Each row below holds a small network's activations on one input, seen along a few directions.
Each table varies a few parts of the input and shows all the possible inputs, shuffled.
Descriptions start from the smaller parts, as in this example, which fits no table here: one of 5 places around a ring, together with either a single point or one of 9 places along a line or (one of 2 separate values, together with one of 6 places along a line).
Shared parts are said once, and a part with two or three values counts as separate values.

Other details of the inputs shift rows strongly along two fixed directions, in all tables alike. That doesn't count.

A family of inputs:
r1: [ 71  10  11  22 -36   2  45 -22  48  46 -11 -25   5]
r2: [-25 -12  -1   8  -1 -15 -44  10 -32 -24   1  12 -27]
r3: [ 32   5  10  25  12 -11   7 -13   8  39 -10 -12  -6]
r4: [-53  32 -50 -45  41 -40 -47  72  35 -30  53  27  53]
r5: [ 30  -1   4  20 -25  -8   7  -5   2  12  -8  -9  -5]
r6: [-62  16  10 -38  36   2 -19  20 -29 -29  37  34  14]
r7: [ -7 -22  -4  45  -9 -37 -90  -5 -55 -33 -34   0 -57]
r8: [-18  -1   5  27  23 -33 -38   5 -24 -21 -14  22 -15]
r9: [ -4  -3  -5 -37  -5  29  46   4  19  12  24  -7  14]
r10: [-62  15   3 -22  43   0   4  18 -14 -46  11  44  31]
r11: [ -6  19  10 -23  -1  15  48  10  12  14  33   1  26]
r12: [ -1  28  19 -28 -10  11  41   6  19 -10  29  17  39]
r13: [-66  11   4 -30  38   0   2  20 -21 -50  16  41  31]
r14: [-68  10   2 -33  29   4   0  20 -20 -49  17  34  23]
r15: [ 30  -9  -4  29   8  -4  14 -19  15  31 -25 -18  -6]
r16: [-15   6  11  18  10 -22 -52   0 -27 -39  -9  25 -12]
r17: [ -6  19  10 -23 -12  12  51  15  16   5  29   5  27]
r18: [-62   4  -5 -47  16   8 -10  19 -20 -57  21  39  11]
r19: [ 22  10  -3 -32 -37  37  82  -3  50  28  18 -13  34]
r20: [ 71   0   6  21 -35  15  63 -13  35  70   3 -42   6]
r21: [ -4 -23  -3  48  17 -36 -92 -23 -35 -36 -57   6 -45]
r22: [-32 -25 -10  -5   6  -5 -44   7 -31 -33  -9   8 -31]
r23: [-63  24  15 -35  43  -2 -12  20 -32 -31  34  34  21]
r24: [-51  26  10 -18  27 -12  -6  20 -19 -50  21  52  27]
r25: [-65  10   3 -28  48   1  -2  15 -26 -42  19  38  29]
r26: [ 25  17   1 -29 -34  35  91  -4  50  29  14 -16  40]
r27: [ 4 24 11 -7 16  1 51  5 24 20 21 12 31]
r28: [ 29  20   2 -15 -12  20  87 -10  58  30   3  -3  43]
r29: [ 25 -17  -4   2 -32   3   2   1   2  14   2 -19 -28]
r30: [ -8 -27 -11  53  12 -31 -86 -14 -45 -33 -54   5 -47]
r31: [ 27  16   3 -15  -2  34  91  -6  49  44  15 -13  43]
r32: [ 56 -25  -4  56 -26  -9 -39 -33   1  15 -56 -33 -41]
r33: [-14  14   6 -31  -2  18  40  12  11   9  39   8  23]
r34: [ 31   3   3  28 -13 -18   6 -10  12  14 -16  -2  -7]
r35: [-57  28  17 -39  15  -3 -12  18 -20 -60  32  44  25]
r36: [ -2  13   3 -11  13   9  55   0  31   9   2   9  34]
r37: [ 74 -29  -7  46 -32  10   0 -35  11  72 -43 -70 -41]
r38: [-10 -26  -5  50  44 -35 -88 -21 -48 -10 -52  -1 -47]
r39: [ 15  10   3 -37  -9  42  75  -5  41  47  25 -21  33]
r40: [ 36  -8   1  10 -34  13   8 -20  17  13 -22 -30  -9]
r41: [ 40 -41 -16  45 -25  -2 -36 -24 -10  35 -38 -46 -54]
r42: [-30 -12  -2  -3   1  -4 -55  -4 -26 -44 -12  13 -19]
r43: [-37 -20  -8   3   9  -7 -45   5 -31 -32 -11  11 -23]
r44: [-54  19  12 -40   8   1 -19  16 -18 -56  33  43  17]
r45: [ 34   1   5  30  -5  -1  15  -6   7  33  -4 -14  -6]
r46: [ 49 -30  -5  32 -47 -10 -56 -20 -13   6 -27 -31 -63]
r47: [ 46 -27  -1  59 -25 -23 -37 -12 -19  24 -35 -30 -46]
r48: [ -5 -17   4  54  31 -35 -94  -9 -57  -8 -34   1 -51]
r49: [ 48 -27  -5  56   3  -7 -35 -31 -11  43 -51 -40 -42]
r50: [ 59 -26 -77  45 -18 -45 -81  21  48  46 -32 -64 -21]
r51: [-26 -12   1  -8  18 -10 -55   7 -40 -17   7   7 -34]
r52: [ 25 -14  -6  16 -13  11  15 -14   7  30 -15 -33 -12]
r53: [-62   1  -1 -49  39  12 -15  15 -26 -34  25  27   8]
r54: [ 25  -8  -3  11 -38   0  -3  -5   3  11  -3 -13 -19]
r55: [-59  12   7 -31  54   5  -6  10 -27 -30  16  32  28]
r56: [ 57 -30  -3  51 -32  -8 -38 -32  -3  16 -53 -39 -41]
r57: [ 69  -8  -5  -1 -64  20  50 -10  39  47   4 -38 -14]
r58: [ 27  11   2 -46 -38  43  76  -4  51  19  24 -14  30]
r59: [ 30  29  19 -29  -5  30  93   1  42  54  37 -12  50]
r60: [ -2  23  12 -11   2   9  53  14  21   7  24  16  34]
r61: [  2  12   2 -21  -8  18  54   0  24   1   8   6  36]
r62: [-56   7   3 -41  24   1 -14  24 -28 -40  39  33   3]
Each input here is: one of 2 separate values, together with either a single point or (one of 5 places along a line, together with one of 6 places along a line).
The inputs of r20 and r25 match in every part but the choice among 2 separate values. If r35 is changed in the same way as r20 into r25, which row does it become? -> r40
The inputs of r9 and r62 match in every part but the choice among 2 separate values. If r30 is changed in the same way as r9 into r62, which row does it become? -> r24
A walk changes only the place on the line of 5. It starts at r12 and steps to r5. List the rest of the walk in order. -> r47, r20, r59
Which other rows does r58 become when the choice among 2 separate values takes its other values? List them by row number. -> r46
Which other rows does r21 become when the place on the line of 5 takes its other values? List them by row number. -> r15, r28, r36, r38

A family of inputs:
r63: [ 32 -18 -15  19 -26 -18 -49  -5   3  11 -18 -30 -34]
r64: [ 24  10 -20 -40 -32  21  60  25  57  39  45 -22  34]
r65: [-50   7  14  -3  39 -16 -17   0 -39 -45  -6  43   4]
r66: [ 44 -24  -7  32 -47  -7 -30 -14  -1  13 -30 -40 -40]
r67: [-12 -26   1  17 -17 -14 -68  -5 -52 -40 -16  10 -57]
r68: [ -1  17 -10   7  33 -14   0  19  12  17   9   4  26]
r69: [ 18   9  25 -24  -8  46  96 -18  32  37  15  -9  27]
r70: [ 27  22 -11 -35 -22  28  69   6  63  36  28 -14  47]
r71: [ 22 -30   9  25 -35  10 -24 -21 -32  11 -19 -23 -60]
r72: [-55  16  16 -38  36   9  17   9 -14 -49  20  51  28]
r73: [ 68  -9   9   0 -57  27  55 -22  29  43  -7 -41 -11]
r74: [-40  31  -2 -27  36 -11  12  19  14 -17  22  33  40]
r75: [ 50 -10   5  62 -14 -19 -18 -20   0  27 -39 -24 -23]
r76: [ -9  -1 -21  16  29 -26 -30  13  -2   8 -10  -3  -1]
r77: [ 64  -1 -13  13 -26   7  37 -11  59  56  -8 -38   5]
r78: [-15 -23 -29  29  32 -35 -83  12 -22 -15 -23  -5 -31]
r79: [ 25  14 -17 -41 -21  20  62  22  58  40  38 -27  41]
r80: [ 41 -16  -3  54 -20 -20 -17 -21   2  25 -43 -28 -29]
r81: [-51   4   1  -7  29 -12 -30  12 -20 -53   1  36   7]
r82: [-57  20  -7 -54  10  -2 -10  34   1 -45  49  40  26]
r83: [ 34 -25  15  52  -5  -4  -7 -38 -22  35 -45 -27 -42]
r84: [ 22  15 -23 -35 -12  24  65  17  59  43  32 -23  48]
r85: [ 36  -1  -5  49   7 -28 -38  -8   2  26 -28 -14 -18]
r86: [-59  24  35 -16  57   5  18   0 -35 -33  20  48  31]
r87: [-47  17   0 -37   9  12  12  16  -1 -40  23  30  35]
r88: [-60  17   4 -48  -1   7   2  29 -10 -56  41  42  22]
r89: [ -5  -2   5 -12  -8  16  13  -8 -10 -13  -1   7   2]
r90: [  6   2  18  29  19 -14  -9 -14 -24  -7 -16  14  -5]
r91: [-24 -28   9  24  10   0 -61 -21 -62 -24 -32   2 -48]
r92: [-30 -11  18 -10   5   9 -26  -8 -45 -29  -3   7 -26]
The inputs of r91 and r71 match in every part but one. If r70 is changed in the same way as r91 into r71, which row does it become? -> r82
What do these inputs look like to the network? -> one of 5 places along a line, together with one of 6 places along a line
Which other rows does r81 become when the place on the line of 6 takes its other values? List them by row number. -> r66, r75, r80, r87, r88
Which other rows does r90 become when the place on the line of 5 takes its other values? List them by row number. -> r68, r75, r85, r86

A family of inputs:
r93: [ 27  30 -37 -31  -6  -4  50  38  87  38  39 -12  63]
r94: [-45  30  16 -48   7  11  34  20  -1 -38  42  42  38]
r95: [ 35 -18   1  14 -35   6  -2 -11  -1  25  -8 -29 -31]
r96: [  8 -16   6  30  11  -9 -31 -14 -29  11 -21 -10 -32]
r97: [-49  29  15 -50  12  16  35  16   2 -42  38  44  43]
r98: [  2 -22  -1  23   1  -4 -32 -16 -24   0 -28 -11 -34]
r99: [  6 -20   1  30   7  -6 -29 -15 -28   6 -26 -11 -32]
r100: [-16  33  24 -27  19  15  61   4  15   1  28  25  45]
r101: [-26 -18  -1   6  13  -7 -49  -5 -39 -30 -16   8 -29]
r102: [-59  -1   7  -5  30 -17 -55   5 -48 -67  -8  42  -8]
r103: [-22  -3  10  19  22 -14 -29  -6 -33 -26 -16  19 -11]
r104: [ 32 -19  -1  14 -30  11  -2 -15   2  21 -14 -28 -27]
r105: [ 39   0 -48   4 -12 -18 -12  27  56  47   9 -41  14]
r106: [ 67  -3   7  21 -41  20  61 -28  41  54 -20 -38   1]
What do these inputs look like to the network? -> one of 2 separate values, together with either a single point or one of 6 places along a line
The inputs of r93 and r105 match in every part but the choice among 2 separate values. If r94 is changed in the same way as r93 into r105, which row does it become? -> r95
Which other rows does r106 become when the choice among 2 separate values takes its other values? List them by row number. -> r98
Which other rows does r104 become when the choice among 2 separate values takes its other values? List them by row number. -> r97
